These are the activations of a small neural network, seen along a few directions. Each row is one input.
Each table varies a few parts of the input and shows all the possible inputs, shuffled.
Descriptions start from the smaller parts, as in this example, which fits no table here: one of 5 places around a ring, together with either a single point or one of 9 places around a ring or (one of 3 separate values, together with one of 4 places along a line).
Shared parts are said once, and a part with two or three values counts as separate values.

Other details of the inputs vary at random and push rows far along two fixed directions, the same in every table; ignore that.

Table:
x1: [ 13 -11   7   3  -5   6   8  -1  -2 -10   9   2   4 -10  -8]
x2: [  6 -10   1   5   0  10   7   0  -1   8  12  14   5   9 -11]
x3: [ 27  23  30 -45 -15   1 -32 -16 -31  19 -13 -33 -20 -33  22]
x4: [-17   3  -3  17  12  -5  -2   9   3  15  -5  20   5  33  13]
x5: [  2 -19  15   8 -28 -16  11  -9  -5 -20 -14  -9   1 -18   4]
x6: [  0  -2   4  -1  -9 -15   0  -7   3 -37  -8  -9  13 -21  11]
x7: [-10   9 -17  22  13   2  -4  13   7  23  -2  14 -16  17 -15]
x8: [-16  -3  -4  14   0  -5  -5   5   0  -5   0   7  -1  23  10]
x9: [  0   2   4  -3   7  -5  -1   2  10 -21   4   1  13  -9   5]
x10: [ -3  -5  -8  -1 -19  -9   7  -2   6 -26  -8 -19 -11 -25 -13]
x11: [  0  -5  -5  -2 -18 -15  14  -2  10 -21 -16 -14  -5 -28 -11]
x12: [-12  -5  -3 -12   9  -3   4   6   8  -3   3  16   8  18  -4]
x13: [ 0  9 -9 10 26 12 -6 11  7  9 15 18 10 23  6]
x14: [ -7  -3 -10   0  -6  -6  16   0  12  -3  -7 -10   0 -13  -8]
x15: [ -3   0 -18   8   3   7  13   4   9  11   1  -2  -2   7  -7]
x16: [ -4  10 -11  19  20   7  -7   8   0  10   7  19  10  26  12]
x17: [-14  -7  -7 -11   8   2  -2   6   4  -7  11  12   2  21  -6]
x18: [ -5  -9   4   5   0   8   2   1   0   7  16  12   1   8 -14]
x19: [ 18  38  21 -51   7  -2 -36  -8 -20  26 -19 -21 -10 -13  34]
x20: [  5 -12  10   9 -20  -7   0 -10  -8 -26   1 -12   2 -27   0]
x21: [ -6 -14   6  -1   0   3  11   2   1  11   4  18   3   9 -12]
x22: [ 12 -16   9  10 -24  -5   6 -10  -8 -24  -8 -12   4 -20   3]
x23: [-17   4 -20  12  18   8   5   6   9  27   8   4  -7  20 -11]
x24: [ 10  -4  -1  -4  -7  -6  -2  -5   3 -40   0 -11  11 -19   9]
x25: [  2  -3 -15   3 -10   1  14   0   9  -8  -6  -9  -4 -10  -8]
x26: [ 9 -4  1 21  3  7  1  2 -4  8 10 11  7  1 -1]
x27: [ -6  -4  -9  -1   3  -9  16  -6  12  -5  -7 -13  -2 -10 -10]
x28: [-17   5 -19  13  13  10   5  10   9  27   7   6  -7  18 -10]
x29: [-12   3  -1  13   8  -5  -3   4   4  -3  -6  10  11  14  10]
x30: [ -4   3 -10  -1  19  10  -3   9   6  10  14  20  10  32  -3]
x31: [  1   9 -19  22  13   4   2  12   7  25  -5  15 -12  19 -11]
x32: [  8  39   5 -44   4  11 -26  -4 -19  56 -18 -22 -33   0  15]
x33: [ -5 -16   9  15 -20  -5   2  -4  -8  -8  -4  -3  -5  -2   2]
x34: [ 3  1 -3 30 11 10  0  5 -7 24  9 20  6 17  2]
x35: [-11   3 -13   9   3  -1  13   5  12  12  -6   4  -2   1 -10]
x36: [-12   6  -6   4  25  10  -9  12   5   8  18  18   6  25  -3]
x37: [  2 -16  12  10 -24  -7   1 -10  -8 -25  -4 -13   0 -22   0]
x38: [  6  -2  -2  -8   5   2   1   2   5 -24   8  -1  10  -1   0]
x39: [ 30  25  36 -50 -11  -2 -22 -14 -25  23 -16 -29 -15 -35  21]
x40: [-9  1 -9 19 10  2 -2  9  0 12 -1 17  3 38 14]
x41: [  2  -5 -16   0  -3   0  15  -5   9  -7  -2 -15  -2  -6  -8]
x42: [ 26  36  20 -30  19  20 -29   0 -27  70  -2  -1 -18  12  22]
x43: [-14   4  -8  -2  19   8  -8   9   6  10  17  19   5  30  -6]
x44: [  7 -19   4  -8 -12   4  12  -4  -3  -8   4   4   1  -2 -10]
x45: [ 24  22  18 -77 -11  -1 -25 -13 -24   7 -20 -30 -17 -11  24]
x46: [  7 -15  13  -4 -15   0   5  -6  -3 -27   9 -10   1 -26 -11]
x47: [ 12  35  25 -24  11   9 -31  -3 -31  75 -20  -1 -18  15  27]
x48: [  9 -13  13   1 -15  -2   2  -6  -2 -27  10 -11   1 -29  -6]
x49: [-17   6  -7  19  16   5 -12   9   0  10   5  16   4  30   8]
x50: [-12  -1 -16   7  12   1   8  -1   9   8   5  -6  -8   8 -12]
x51: [-10   6  -6  13  10   0 -11   3   0  -7   7   8   6  11   8]
x52: [  1 -23  10 -14 -22  -2   9  -8  -3 -25   4  -7  -3 -18 -12]
x53: [  5  -9  13   2  -4  -1   9  -1   1  -7   6   4   7 -15  -9]
x54: [-9  0 -2 -7 11 -1  0  5 10 -3  7 14 12 14 -4]
x55: [ -2   0   0  -3   5   0  -7   2   6 -25  12  -3   6  -6   3]
x56: [  3  -6  10  16  -8  -7   5  -5  -5  -6  -2   2   8 -15   1]
x57: [-11   0 -14   6  10  -2  14   2  13  14  -2  -1   0   4  -9]
x58: [ -1  -1 -18   7  12   3  13  -1   9   9   1  -5  -4   9  -9]
x59: [  1 -12   3  23  -9   2   6   1  -8  10  -3   9  -1  15   5]
x60: [ -4   5 -11  16   4  -8   5   8  11  11 -12   8  -9   1 -13]
x61: [  0  -4   1  -4  -7  -7  -7  -5   3 -41   4 -12   8 -20   5]
x62: [  9  -5 -10   0 -20  -7  12  -4   8 -25 -12 -17  -7 -22 -10]
x63: [  1  -3  -3   7  -5  -4  -2  -2   0 -23  -6  -3   8   3  11]
x64: [  6 -16  14 -10 -19  -7  12  -9   2 -22   1  -5   7 -24 -12]
x65: [ -2  -1   3  -9   6  -5   1   3   8 -21   4   2  12  -6  -1]
x66: [  5  -7  10  12  -6  -5   4  -3  -1  -6   3   3   9 -18  -2]
Description of these inputs: one of 3 separate values, together with either one of 6 places along a line or (one of 2 separate values, together with one of 8 places along a line).
The inputs of x38 and x36 match in every part but the choice among 3 separate values. If x15 is changed in the same way as x38 into x36, which row does it become? -> x28
The inputs of x13 and x9 match in every part but the choice among 3 separate values. If x26 is changed in the same way as x13 into x9, which row does it become? -> x66
Start at x5 and move only the place on the line of 8, one step at a time. The first step leads to x47. Which rows follow, in order? -> x56, x66, x39, x53, x64, x21
Change only the place on the line of 6 in x60. List by row number the other rows that result. -> x11, x14, x27, x35, x57
Change only the choice among 2 separate values in x49. List by row number the other rows that result. -> x37

Table:
x67: [ 12   7  24 -25 -10   1  -9  -6 -15  19 -11  -4  -6 -11  10]
x68: [-19   5 -18  18  11  11   9   8  10  33   6   9  -8  17 -11]
x69: [ -9 -24  -1  -5 -17 -21  13 -11  15 -72   2 -14  16 -26  -8]
x70: [-8 -3  4 11 14  9  3 12  3 28 11 30  8 24 -7]
x71: [-14   2 -12  24  16   6  11  11   9  36   3   9 -10  20 -12]
x72: [ -8   8 -13  12  26  13  -8  12   6  12  15  19   7  31   2]
x73: [-10 -29   2  -2 -23 -24  14  -9  12 -67  -4 -12  14 -25  -7]
x74: [ -5 -28 -13   3 -32 -13  33 -12  17 -50  -6 -29   4 -40 -18]
x75: [ 16  14   9 -29   4   6 -19  -5 -13   5   4 -13  -6  -8  12]
x76: [-11   5 -11   4  23  12  -5  13   9  12  15  22   7  35   0]
x77: [  4  20   2 -21 -11   0 -16  -4 -10  19 -13 -20 -25 -19  -3]
x78: [ 20  16  19 -12   0   2 -15  -9 -18  17  -5 -12  -3 -19  13]
x79: [ 11  14  -5 -32 -10   1   1 -10  -7  22 -17 -25 -17 -13   0]
x80: [ 14  17   9 -16  -4   2 -19  -7 -15   6 -11 -16  -7  -4  21]
x81: [ -4   1 -27  13  13  11  16   8  11  32  -1  17  -4  23 -19]
x82: [-14 -39 -29  50  -7 -10  49   5  33 -39   9  10  13  -3 -37]
x83: [  8  25   3 -23   6  -4 -18  -1  -6   2 -15 -14  -3  -9  23]
x84: [-15  -3  -4   9  16   7  -3  10  -1  18  11  23   4  37  -2]
x85: [ 11   4  19 -27 -12   3 -12  -6 -20  13  -9  -7 -11  -3  13]
x86: [-5 -1  5 27 10  9  3  9 -2 31  7 28  6 20 -2]
x87: [ 11   9  15 -37  -3   5 -14  -6 -13   6   1  -9  -8  -2   9]
x88: [ 14  15  17 -34   5   3 -14  -5  -9  10   1  -9  -1 -14   6]
x89: [-12   9 -10  27  14   0  -3  13   5  21  -4  21   7  29  11]
x90: [  7  16   7 -18  -5  -3 -10  -5  -8  23 -16 -21 -27 -16   1]
x91: [  5 -28   1  -6 -22  -9  15  -7  12 -68  11 -13  13 -30 -11]
x92: [ -6 -18  -6  -7 -18 -19  16  -2  20 -74  -2 -13  17 -27  -4]
x93: [-19   0  -4  16  18  -1  -4   7   3  20   2  24   5  32   3]
x94: [-17 -11 -21  38  17   4  26  11  19  24   8  16   0  24 -19]
x95: [ 18  12  21 -12  -7   0 -14  -8 -18  20  -9 -10  -4 -17  14]
x96: [-7  2 -7 27 11  8 -5  9  0 21  4 20  4 32  7]
x97: [-2  7 -3 17 29 12 -4 10  4 22 21 23 12 16 -6]
x98: [-18  -3 -18  45  15   3   9  17  15  20   9  24  -8  19 -26]
x99: [  3  17   1 -25 -11   1 -11  -7  -9  20 -14 -24 -24 -20   0]
x100: [ 17   9  15 -14 -11   2 -16  -7 -20  14  -8 -12  -9  -7  18]
x101: [ -6 -26   3  14 -28 -24  14 -13   7 -64  -8 -14  13 -29  -1]
x102: [ 13  18   6 -22   3   4 -20  -4 -11   2  -7 -16  -5  -5  19]
x103: [  5 -33   8  12 -37 -12  19 -10   0 -59  -1 -11   9 -31  -5]
x104: [ 12  12  20 -35  -1   3 -11  -5  -9  12  -2  -6  -3 -11   5]
x105: [ 10 -22   6  13 -17 -11  15  -9   9 -60   8 -14  19 -46 -11]
x106: [-16   2 -18  43  20   0   6  15  14   5   6  27  15  28   3]
x107: [-17 -12  -9  40  12   5   6   9   2   9  12  28   9  35  -4]
x108: [-10 -38 -15  60  -7  -3  27   4  19 -51  24  19  24  -2 -19]
x109: [  7  24   2 -31   8  -3 -18   0  -4  -1 -10 -13  -3  -6  20]
x110: [ 22  11  -2 -27  -7  -3   4  -8  -5  21 -23 -19 -21 -10  -4]
x111: [  5  11  12 -37   1   1 -17  -8 -13   1  -2 -13  -7   2  11]
x112: [  6   6  16 -26  -8   0 -15  -8 -19   8 -11 -11 -10   1  15]
x113: [ 18  15  10 -22   2   6 -19  -6 -15   7   0 -14  -7 -11  15]
x114: [-16 -16  -7  24  12   9   9  14   7  11  19  35  10  35 -12]
Describe the family of inputs behind these rows. -> either (one of 2 separate values, together with one of 6 places along a line) or (one of 4 places along a line, together with one of 9 places around a ring)
Start at x76 and move only the place on the ring of 9, one step at a time. The first step leads to x72. Which rows follow, in order? -> x102, x80, x96, x107, x112, x84, x111
Which other rows belong to the same alternative as x81? List them by row number. -> x68, x71, x74, x77, x79, x82, x90, x94, x98, x99, x110
Start at x91 and move only the place on the ring of 9, one step at a time. The first step leads to x75. Which rows follow, in order? -> x113, x108, x100, x103, x85, x114, x87

Table:
x115: [  8  27  18 -37   9   2 -36  -3 -24  24 -13  -2  -2  26  43]
x116: [ 15   8  -1 -38 -22 -13   4 -12   1 -16 -27 -35 -15 -32   0]
x117: [-16 -30 -18  62   9   2  32   7  22 -15  23  24  22   6 -26]
x118: [ -9 -22   3  41  -2  -1   6   6  -1 -16  11  29  23  26   8]
x119: [ -2   1   0  -8  15   6  -9   5   7 -22  21  14  18   1  -4]
x120: [ -2 -10 -25  22  -7  -5  16   1  19 -42   3 -14   5 -18  -9]
x121: [ 13  14  -2   6   2   7  -5  -3  -9  26  -6 -12 -12  -8   4]
x122: [ 19  31  33 -25  16   4 -39   0 -25  31  -3   3  -3   2  30]
x123: [ -7  25   5  -3  28   6 -29   9 -10  26   2  26  13  40  32]
x124: [ -5  12 -15  26  22  15   8  13   3  67  -2  27 -11  36 -13]
x125: [ 21  19  35 -27 -10  -8 -31 -11 -26  -6 -13 -12   4 -22  34]
x126: [  1  19   1 -21  33  20 -21  11  -4  32  21  20   0  33   5]
x127: [-22  -3 -17  16  21   4  20  16  22  24   7  28   8  27 -18]
x128: [ 25  15   7 -29 -24  -3  -2 -10 -13  21 -29 -31 -27 -30   4]
x129: [ 10  -9 -11  25 -17  -1  14  -4   5 -23  -2 -17  -4 -29  -7]
x130: [ 10 -13  11  -7  -6  10   0  -3  -9  -7  16   4   2  -1  -6]
x131: [-32 -15 -15  23   6  -3  16  11  21 -10  12  17   7  15 -19]
x132: [ -3 -25 -11  29 -11  -7  32   0  15 -11  -2   8   4  -8 -26]
x133: [-13  15 -22   9  34  10   5  14  10  57   0  27  -5  45 -10]
x134: [ 20  15  33 -28 -15  -7 -28 -13 -29  -3 -16 -14   2 -17  37]
x135: [  2   4 -16   7   2  -1   5  -1  10 -17  -1 -14   0  -9  -2]
x136: [ 12  16  23 -33   5 -10 -28  -3  -7 -29  -3 -11   8 -17  25]
x137: [-14 -14  -9  45  11   7  20  10  15   9  19  22  14   7 -16]
x138: [ -1   5   6 -15   8   2 -16   2  -9   1  -1   5   3  30  25]
x139: [ 10 -36  17   4 -39 -16  13 -14  -5 -71  -4 -16  13 -26   8]
x140: [ 11  25   3 -47 -19  -7 -23 -11 -16   6 -27 -43 -33 -23  15]
x141: [-13 -21  -7  31  -1   0  31   9  18   9   6  23   9   3 -26]
x142: [ -8 -26  -7  -5 -33 -23  18 -13  13 -69  -9 -30  -1 -37 -15]
x143: [-10  -7  -9   8   4  -3  14   3  17 -23   9  -3  13 -10  -7]
x144: [ 11   0  11 -19 -33 -10  -5 -16 -14 -10 -23 -36 -24 -36   0]
x145: [  0  -6  11  -3  -7 -16 -10  -3   4 -62   0  -1  26 -18  17]
x146: [-25 -21 -14  17  -3 -10  18   3  18 -29   6   5   6   2 -18]
x147: [  0 -22  -3 -13 -13   3   7  -5   3 -43  12  -3  12  -1  -4]
x148: [ -2 -15  -4  -8   3   7   3   3   6 -28  20   7  10   9  -8]
x149: [ -1  19   2  -1  24  13  -1   8  -7  81  -6  22 -13  31  -3]
x150: [-24 -21  -5  36  -3   0  19   8  12   3  11  20   3   6 -22]
x151: [  7 -27   8  10 -10   3  11  -1   5 -40  24   6  13 -16 -17]
x152: [ -5  18   2   2  12   9 -14   2 -14  64  -6   7 -23  24   0]
x153: [  2   8  16 -21 -11  -3  -9 -10 -16  26 -14 -16 -21 -11   3]
x154: [  2   9 -11  -3  10   0   0  -2   5   0  -1 -11   0  -2   2]
x155: [-26  -7 -26  31  10   0  10  12  17  -2   6  14  -2  24 -17]
x156: [ 24   3  28 -35 -16   0 -17 -13 -16 -24   4 -17   3 -40   5]
x157: [  2   1   4   0  12  22 -10   5 -16  43  15  24  -1  37   3]
x158: [-13  -1 -17  20  22   3  10   7  15   4  13  12  12  16  -7]
x159: [  6  15   4 -40   1  -5  -1  -6  -3  20 -19 -15 -11  -7   3]
x160: [  8 -13  -3  18 -13  -5  16  -9   4 -22   0 -14   3 -27  -9]
x161: [  3   7  -1   1 -16   1  -7  -3 -10  18 -14 -16 -26 -10  -1]
x162: [  8  30 -11 -25   9   5 -10   5  -4  46 -20  -9 -23  11   6]
The inputs of x154 and x160 match in every part but one. If x131 is changed in the same way as x154 into x160, which row does it become? -> x150
The inputs of x134 and x123 match in every part but one. If x124 is changed in the same way as x134 into x123, which row does it become? -> x116
Describe the family of inputs behind these rows. -> one of 2 separate values, together with either one of 9 places around a ring or (one of 3 separate values, together with one of 5 places along a line)
Change only the choice among 3 separate values in x129. List by row number the other rows that result. -> x128, x161
Change only the place on the ring of 9 in x119. List by row number the other rows that result. -> x115, x123, x126, x136, x138, x145, x147, x148
Start at x131 and move only the place on the line of 5, one step at a time. The first step leads to x146. Which rows follow, in order? -> x142, x155, x140
Change only the choice among 2 separate values in x121. List by row number the other rows that result. -> x135

Table:
x163: [  9  16  12 -32   2   0 -19  -5 -12   7  -6 -11  -5  -3  17]
x164: [  7   7   4 -15  -4   0  -5  -5  -6   6  -7 -12  -9 -10   3]
x165: [-20  18 -16  31  44  22  -5  22   3  78  14  44  -4  62  -6]
x166: [ 2  2 -4 -1 -4 -3  2 -2  1  0 -7 -8 -5 -6  0]
x167: [  6   2   4 -12  -5   1   0  -4  -4   6  -4  -7  -6  -7  -2]
x168: [ -3 -14   2  17  -3  -3   5   1   4 -24   9   9  14  -1  -1]
x169: [ 11  16  14 -28   2   0 -18  -4 -12   7  -6  -8  -3  -3  17]
x170: [ -4  -7  -7  13  -4  -4   9   1   8 -11   0  -1   1  -5  -7]
x171: [-15 -37 -11  49  -7  -5  24   6  19 -51  20  22  25   3 -18]
x172: [ -3 -10  -4   8  -6  -3  11   0   6 -10   2   0   1  -6 -10]
x173: [  2   8   3 -19   2   0 -11  -2  -4  -3  -1  -6  -1   2   9]
x174: [ 2  2 -1 -5 -5 -3  2 -3 -1  5 -8 -8 -7 -4  0]
x175: [  9   6   4 -14  -4   2  -4  -5  -6   6  -5 -11  -8  -9   2]
x176: [-4 -5 -6 11 -2 -1  8  1  6 -6  2  0  1 -3 -7]
x177: [-4 -5 -4  7 -4 -3  8  1  5 -3 -2  0 -1 -3 -7]
x178: [  6   3  10 -10  -2  -2  -8  -3  -6  -8  -1  -3   5  -6  10]
Describe the family of inputs behind these rows. -> either one of 6 places along a line or (one of 2 separate values, together with one of 5 places along a line)
Start at x171 and move only the place on the line of 6, one step at a time. The first step leads to x168. Which rows follow, in order? -> x178, x169, x163, x173
